These are the activations of a small neural network, seen along a few directions. Each row is one input.
Each table varies a few parts of the input and shows all the possible inputs, shuffled.
A made-up example of a description, with smaller parts first: one of 2 separate values, together with either a single point or one of 9 places around a ring or (one of 4 places along a line, together with one of 8 places around a ring).
Shared parts are said once, and a part with two or three values counts as separate values.
In the rows, 100 means zero.

Other details of the inputs shift rows strongly along three fixed directions, in all tables alike. That doesn't count.

A family of inputs:
x1: 125 118 89 117 116 99 102 100 118 105 82 101 98
x2: 101 97 121 79 159 81 105 100 106 107 96 106 109
x3: 98 55 102 82 77 56 60 114 71 86 121 109 112
x4: 69 93 107 114 82 135 141 82 113 97 104 84 111
x5: 93 98 95 126 81 143 121 69 126 104 123 70 93
x6: 142 111 84 119 90 97 54 106 95 113 67 113 85
x7: 102 105 116 78 165 76 113 96 111 110 82 121 115
x8: 96 46 65 81 36 78 71 113 63 64 121 111 103
x9: 112 50 96 95 34 72 49 121 79 51 120 99 101
x10: 116 108 92 117 103 116 75 89 92 133 85 94 86
x11: 83 132 106 91 128 126 130 103 108 105 86 96 91
x12: 103 68 86 121 18 109 83 98 100 58 121 95 97
x13: 86 129 88 117 74 156 132 88 114 100 108 83 84
x14: 93 69 89 122 16 107 79 112 92 70 134 73 100
x15: 122 136 90 90 125 112 114 85 118 139 78 99 69
x16: 92 100 117 84 137 80 114 102 93 107 90 129 120
x17: 142 104 91 101 114 64 62 116 95 100 98 117 99
x18: 130 108 73 135 92 123 77 84 109 141 102 75 83
x19: 139 90 76 108 86 82 50 94 87 118 75 119 94
x20: 116 126 98 109 143 98 95 92 94 144 86 111 98
x21: 41 94 153 68 127 71 146 126 95 63 135 104 137
x22: 124 147 86 94 146 105 99 104 104 128 69 112 85
x23: 56 104 89 102 80 155 139 75 116 91 118 74 92
x24: 108 80 112 84 99 49 57 132 73 80 105 113 105
x25: 93 117 128 76 156 58 97 125 97 102 100 111 118
x26: 103 69 101 89 94 74 93 99 92 83 106 122 112
x27: 60 110 122 111 79 134 125 99 105 87 109 73 102
x28: 128 125 88 123 98 106 76 97 106 118 73 107 90
x29: 95 98 116 88 143 98 116 92 114 103 87 108 106
x30: 111 54 89 105 29 77 66 118 85 54 128 94 106
x31: 108 118 124 78 164 66 102 115 109 96 94 114 116
x32: 103 97 115 81 159 74 116 103 105 108 102 108 118
x33: 89 116 99 117 100 136 110 79 110 128 96 78 97
x34: 101 52 87 107 34 104 72 88 96 74 128 83 99
x35: 73 107 99 99 65 145 160 81 120 100 114 72 81
x36: 100 109 117 54 146 71 121 111 93 111 82 123 88
x37: 84 106 102 122 91 146 119 74 118 114 89 83 92
x38: 133 85 80 106 107 76 78 94 97 107 85 114 99
x39: 85 124 103 132 75 148 128 85 123 100 100 85 98
x40: 121 120 94 113 116 101 93 96 121 105 80 101 95
x41: 125 105 92 110 126 98 68 95 101 135 92 94 85
x42: 126 129 88 128 92 112 77 100 95 123 91 97 88
x43: 99 94 108 91 93 67 86 127 72 88 101 112 116
x44: 133 102 91 103 107 63 71 120 83 102 74 127 106
x45: 138 120 70 107 76 118 93 86 109 134 91 99 63
x46: 104 73 78 68 97 58 75 117 65 84 107 136 105
x47: 124 128 93 116 105 97 70 104 91 121 82 99 92
x48: 27 75 147 69 115 90 155 105 98 72 145 95 136
x49: 26 79 127 55 121 101 156 105 91 59 120 103 119
x50: 41 79 148 73 112 92 151 114 107 44 114 104 127
x51: 84 128 81 124 69 166 140 87 120 102 104 69 84
x52: 96 117 93 122 105 131 116 83 106 132 96 78 98
Description of these inputs: one of 4 places along a line, together with either one of 3 separate values or (one of 2 separate values, together with one of 5 places around a ring).
Changing only the place on the line of 4 turns x19 into x37. The same change can be made to x25. Which row results? -> x24
Changing only the place on the line of 4 turns x44 into x6. The same change can be made to x38. Which row results? -> x29
Which other rows does x48 become when the place on the line of 4 takes its other values? List them by row number. -> x3, x18, x41

A family of inputs:
x53: 105 128 114 95 170 88 110 102 109 129 90 104 108
x54: 117 94 102 66 130 47 78 121 70 104 87 136 105
x55: 86 83 110 74 98 83 113 107 90 80 104 114 108
x56: 134 113 74 109 110 107 79 89 106 126 82 104 80
x57: 127 69 72 87 58 64 53 114 71 84 95 126 92
x58: 101 112 93 133 52 140 102 94 117 87 103 76 88
x59: 80 111 100 109 95 143 139 80 124 104 105 79 91
x60: 113 68 107 82 98 38 53 129 65 79 106 126 119
x61: 97 117 87 112 83 135 114 88 106 115 96 88 86
x62: 79 68 116 90 85 78 95 108 84 77 119 101 119
x63: 99 96 94 135 61 137 99 85 121 92 114 72 94
x64: 79 128 131 98 164 106 134 98 119 116 98 94 116
x65: 96 70 107 96 84 81 91 104 95 79 112 102 113
x66: 89 93 83 119 52 144 104 81 106 102 111 75 84
x67: 135 122 71 109 105 109 85 93 104 125 76 109 80
x68: 97 137 126 89 197 92 137 98 125 125 87 106 113
x69: 145 108 81 127 99 101 61 93 109 121 87 97 87
x70: 42 71 119 76 59 106 138 105 87 60 128 96 115
x71: 40 85 131 69 105 101 152 104 95 74 121 97 119
x72: 140 129 82 125 95 101 62 109 97 120 80 100 83
Changing only one part turns x65 into x62. The same change can be made to x56. Which row results? -> x66
Describe the family of inputs behind these rows. -> one of 2 separate values, together with either a single point or one of 4 places along a line or one of 5 places along a line
Which other rows does x64 become when the choice among 2 separate values takes its other values? List them by row number. -> x69
